Refi: [ 97  80 122 170  89 140 178 104]
ked: [141 122 170 141 110 104 178  97]
sudup: [ 97  89 170 140 103 122  80 178]
bomug: [158 110 115 158 144  89  98 111]
order: [170 178 140  97  80 122  89 104] => Refi
order: [ 97  80 140 170 178 104  89 122] => Refi
common ked bomug:  => [110]
common bomug ked:  => [110]
order: [ 97 104 110 122 141 141 170 178] => ked
common Refi bomug:  => [89]

fis: [ 89  89 104 123]
mel: [ 89 160 104 104]
bipag: [ 88 124 123 188]
vof: [ 88 188 123 123]
common vof fis:  => [123]
order: [ 88 123 124 188] => bipag
which: [ 89 160 104 104] => mel
common bipag fis:  => [123]
order: [123  88 123 188] => vof

pim: [104 142 135  90]
bero: [122 118  99 162]
Sugon: [185 121 139  82]
gubav: [ 78 140 145 164]
nub: [104 168  89 167]
fufu: [167  98 116 145]
zula: [ 86 175 109 175]
bolad: [ 71 121 139  82]
Kudi: [118 121  99 162]
keko: [121 139 186  82]
order: [104  90 142 135] => pim
common fufu nub:  => [167]
order: [ 99 162 122 118] => bero
order: [ 82 121 139 185] => Sugon

depe: [164 130 137 117 122 111 141 107 126 113 119 124 120 132 113 108 148 162
 116 152 115 119 117 115 125  99 156 119 113 118 140 125 123 134 142 132
 130 131 125 118 132 116 167 124 116 116 129 150 154 161 132 126 100 141
 140 149 117 115  97 139 110 114 102 138]
nudal: [ 98 141 107 110 120  99  94 135 121 139 143 152 146 121 148 110 126 129
 121 109 131 110 121 157 121 112 114 126 127 128 125 111 128 113 108 126
 127 138 131 133 147 123 123 140 120 122 151 133 132 106 125 154 135 136
 123 149 109 128  96 162 110 160 116 149]
keme: [120 117 129 120 109 135 120 115 105 151 109 120 123 106 117 110 139 106
 120 125 108 143 119 148 114 114 114 138 125 159 152 104 146 131 119 116
 145  78 107 132 139 123 126 106 143 117 108 115 123 138 124 139 121 150
 122 135 124 115 146 151 136 151 152 124]
vore: [120 136 148 105 143 119 119 117 120 114 138 151 125 131 153 108 109 115
 117 108 125 115 129 116 139 106 120 115 114 114 104 117 123 109 151 135
 145 124 123 123 146 123 110 124 139 120 139 138 107  78 126 124 152 150
 146 143 121 132 135 159 106 151 120 106]
bir: [107 120 126 131 115 115 106 145 119 143 119 146 151 139 135 105 125 116
 136 152 151  78 117 109 139 121 148 139 108 108 120 146 114 150 125 114
 120 152 120 120 143 123 124 106 129 117 124 106 110 104 132 114 123 123
 135 124 138 138 109 115 151 123 117 159]
Gorav: [123 108 114 125 129 115  78 106 116 139 109 138 143 110 124 115 151 148
 123 146 124 159 120 107 151 119 131 106 106 126 139 114 123 105 124 119
 135 117 117 104 119 125 117 109 150 143 135 152 123 145 121 132 151 146
 136 120 138 115 152 120 114 108 120 139]
mede: [122 119 121 136 137 102 111 101 146 122 126 105 146 118 138 144 108 107
 137 128 135 138 114 126 130 136 151  94 146 116 133 123 106 113 135 125
 140 140  88 173 123 134 124 115 125 150 148 118 141 118 131 117  92 105
 132 118 135 118 122 127 120 115 113 125]
noli: [121 125 136  97 120 128 126 120  93 117 116 118 119 121 123 124 140 116
 119 113 115 132 127 112 151 123 115 108 125 122 122 134 122 119 158 156
 130 119 114 126 143 147 119 120 162 120 128 154 105  75 134 113 121 155
 135 127 138 140 146 152 107 151 120 118]
which: [122 119 121 136 137 102 111 101 146 122 126 105 146 118 138 144 108 107
 137 128 135 138 114 126 130 136 151  94 146 116 133 123 106 113 135 125
 140 140  88 173 123 134 124 115 125 150 148 118 141 118 131 117  92 105
 132 118 135 118 122 127 120 115 113 125] => mede
order: [ 78 104 105 106 106 106 107 108 108 109 109 110 114 114 114 115 115 115
 116 117 117 117 119 119 120 120 120 120 120 121 123 123 123 123 124 124
 124 125 125 126 129 131 132 135 135 136 138 138 139 139 139 143 143 145
 146 146 148 150 151 151 151 152 153 159] => vore
order: [159 117 123 151 115 109 138 138 124 135 123 123 114 132 104 110 106 124
 117 129 106 124 123 143 120 120 152 120 114 125 150 114 146 120 108 108
 139 148 121 139 109 117  78 151 152 136 116 125 105 135 139 151 146 119
 143 119 145 106 115 115 131 126 120 107] => bir
order: [139 119 114 114 108 120 120 106 123 109 124 106 151 123  78 115 143 106
 152 109 138 159 124 117 148 116 138 104 125 152 146 124 114 135 132 129
 110 123 107 139 120 146 117 131 120 115 105 151 145 136 139 121 119 143
 108 117 126 135 150 120 115 123 125 151] => bir
order: [135 124 138 138 109 115 151 123 117 159 107 120 126 131 115 115 106 145
 119 143 119 146 151 139 135 105 125 116 136 152 151  78 117 109 139 121
 148 139 108 108 120 146 114 150 125 114 120 152 120 120 143 123 124 106
 129 117 124 106 110 104 132 114 123 123] => bir

Regiz: [125 132 125 120 124 128 116 125 123 121 127 138 134 146 126 123 134 129
 131 133 121 113 132 127 120 111 128 131 141 128 133 137 132 126 116 121
 122 130 123 134 127 126 132 136 125 126 131 122 120 135 124 131 122 123
 136]
Luneg: [126 133 133 123 126 124 133 130 125 115 126 133 134 109 124 139 141 126
 129 133 123 113 137 131 113 126 138 123 130 133 120 128 118 120 137 116
 128 123 129 126 126 130 118 122 134 125 117 126 133 123 130 131 131 132
 128]
soke: [131 136 128 126 135 128 125 131 120 120 120 135 134  70 123 129 136 143
 124 132 115 113 141 124 122 121 131 124 135 121 118 127 133 116 125 115
 127 123 128 133 126 121 130 133 135 128 122 124 137 138 117 121 131 142
 134]
Bis: [130 126 131 129 119 124 120 132 132 134 131 132 134 119 131 117 123 125
 134 135 127 113 124 126 132 119 123 133 132 122 123 138 141 135 116 138
 132 130 120 138 124 123 138 137 121 121 132 138 136 132 129 132 124 130
 143]
Mok: [130 135 128 125 133 128 125 130 121 120 129 134 134  81 124 130 135 139
 125 132 117 113 139 125 121 121 131 124 134 123 119 128 132 118 125 116
 127 124 128 132 126 122 130 132 134 128 123 125 136 136 119 129 131 139
 133]
order: [124 131 136 125 123 124 132 127 122 125 125 121 130 120 132 113 134 126
 116 128 139 125 135 118 130 134 117 130 121 119 132 135 132 133 131 124
 139 123 139 129 128 133 134 125 128 119 128 125 128  81 121 136 130 129
 134] => Mok
which: [126 133 133 123 126 124 133 130 125 115 126 133 134 109 124 139 141 126
 129 133 123 113 137 131 113 126 138 123 130 133 120 128 118 120 137 116
 128 123 129 126 126 130 118 122 134 125 117 126 133 123 130 131 131 132
 128] => Luneg
which: [125 132 125 120 124 128 116 125 123 121 127 138 134 146 126 123 134 129
 131 133 121 113 132 127 120 111 128 131 141 128 133 137 132 126 116 121
 122 130 123 134 127 126 132 136 125 126 131 122 120 135 124 131 122 123
 136] => Regiz

sakon: [114 140  88 174 116]
kov: [ 71 109 146 169 148]
Magib: [ 96  82 105  76 114]
Munel: [114 141 110 129 107]
mekiz: [ 95  79  99 167 149]
gonod: [114  96  88 168 158]
teg: [ 71 109 146 155 148]
duzok: [141  91 148 115 156]
rim: [ 96  82 105  76 187]
order: [ 71 109 146 148 169] => kov
common sakon Munel:  => [114]
common duzok Munel:  => [141]

bome: [126 123 166 167 172 131 122 110 138]
pazu: [166 149 136 169 160 145 114 136 144]
ler: [131 123 172 166 110 121 138 126 167]
Zov: [126 123 166 167 165 151 107 136 178]
common bome pazu:  => [166]
order: [138 110 122 131 172 167 166 123 126] => bome

Nal: [137 125 121 124 137 106 118 108  69 164 122  98 154]
Desel: [136 155 125 120 161 106 118 121 127 181 126 137 129]
Zut: [181 127 161 155 118 106 125 120 136 129 136 126 121]
vufur: [106 181 136 120 118 160 129 121 126 125 127 155 137]
which: [136 155 125 120 161 106 118 121 127 181 126 137 129] => Desel
which: [181 127 161 155 118 106 125 120 136 129 136 126 121] => Zut
order: [121 161 137 155 126 106 127 120 118 136 125 181 129] => Desel
order: [129 137 126 181 127 121 118 106 161 120 125 155 136] => Desel

risok: [125 125 130  95 117 116 112]
detoz: [116 130 112 118 125 125  95]
Vike: [ 95 116 116 112 125 129 117]
which: [116 130 112 118 125 125  95] => detoz
order: [ 95 112 116 116 117 125 129] => Vike
order: [112 125 125 130  95 117 116] => risok
which: [ 95 116 116 112 125 129 117] => Vike
order: [125 112 118  95 116 125 130] => detoz
order: [125 125  95 116 130 112 118] => detoz

gugo: [166 154 166 167]
konot: [166 166 150 155]
vofu: [166 151 155 166]
common gugo konot:  => [166]
common konot gugo:  => [166]
common vofu gugo:  => [166]
order: [155 166 166 150] => konot
order: [166 166 151 155] => vofu
order: [150 155 166 166] => konot
which: [166 151 155 166] => vofu

ruk: [147  93 169 101 132 107 153 103 130  83 125 109 106 156]
fabo: [143 136 112 156 106 128 134 182 107 133 124  81 168 100]
Mudib: [130 156 133 101 102  93 169 106 125 153 109 147  83 107]
sib: [125 106 147 156 101 109  93 169 107 130 103  83 153 133]
Badeg: [138 154 102 116 151 147 166 120 143 154 151 149 127 111]
livu: [139 149 147 166 143 151 111 102 127 120 154 154 116 151]
order: [133 153  83 103 130 107 169  93 109 101 156 147 106 125] => sib
order: [ 81 100 106 107 112 124 128 133 134 136 143 156 168 182] => fabo
order: [111 138 154 102 116 151 147 166 120 143 154 151 149 127] => Badeg
order: [ 93 130 106 101 107 125 133 109 169 153 147 156 103  83] => sib

zok: [ 89 155 177 166 121]
lova: [ 91  81 106 177  69]
zedu: [185  70 143 135 152]
fupi: [185 143 125 130 178]
fam: [103 117 166  80 168]
menak: [138 119 128 108 177]
Besoz: [177 107  81  70  91]
Soz: [117 161 186 185 102]
common Besoz zedu:  => [70]
common menak zok:  => [177]
order: [ 69 106  91 177  81] => lova
order: [125 130 143 178 185] => fupi
common Besoz zok:  => [177]
common zedu Soz:  => [185]

pubu: [143 152 110 137  98 121 108 110 145 122 120 133]
riso: [127 122 140 119  96 112 132 109 133 132 135 150]
subo: [150 112 135 122 140 132 133 109  96 133 119 126]
which: [143 152 110 137  98 121 108 110 145 122 120 133] => pubu
order: [ 96 109 112 119 122 127 132 132 133 135 140 150] => riso
which: [150 112 135 122 140 132 133 109  96 133 119 126] => subo

Lupo: [179 123  87 155 121 134 110 110 160 124 103 109]
kozad: [123 179 110 120 155 110  87 109 134 103 161 160]
Deg: [ 97 136 141 123 138 117 161  95 164 115 110 111]
which: [ 97 136 141 123 138 117 161  95 164 115 110 111] => Deg
which: [123 179 110 120 155 110  87 109 134 103 161 160] => kozad
which: [179 123  87 155 121 134 110 110 160 124 103 109] => Lupo
order: [ 87 103 134 160 179 161 120 110 109 155 123 110] => kozad

pava: [150 150 118 145]
fopi: [150 150 118 128]
teb: [150 150 118 136]
Futik: [ 75 162 123 140]
nat: [144 145 123 166]
sifa: [ 75 162 123 119]
vene: [121 144 146 151]
gases: [145 104 156 106]
Suti: [151 144 121 147]
gegud: [146 169 102 142]
guza: [114 120 176  80]
Mubob: [147 161 107 154]
order: [154 147 161 107] => Mubob
order: [151 121 144 147] => Suti

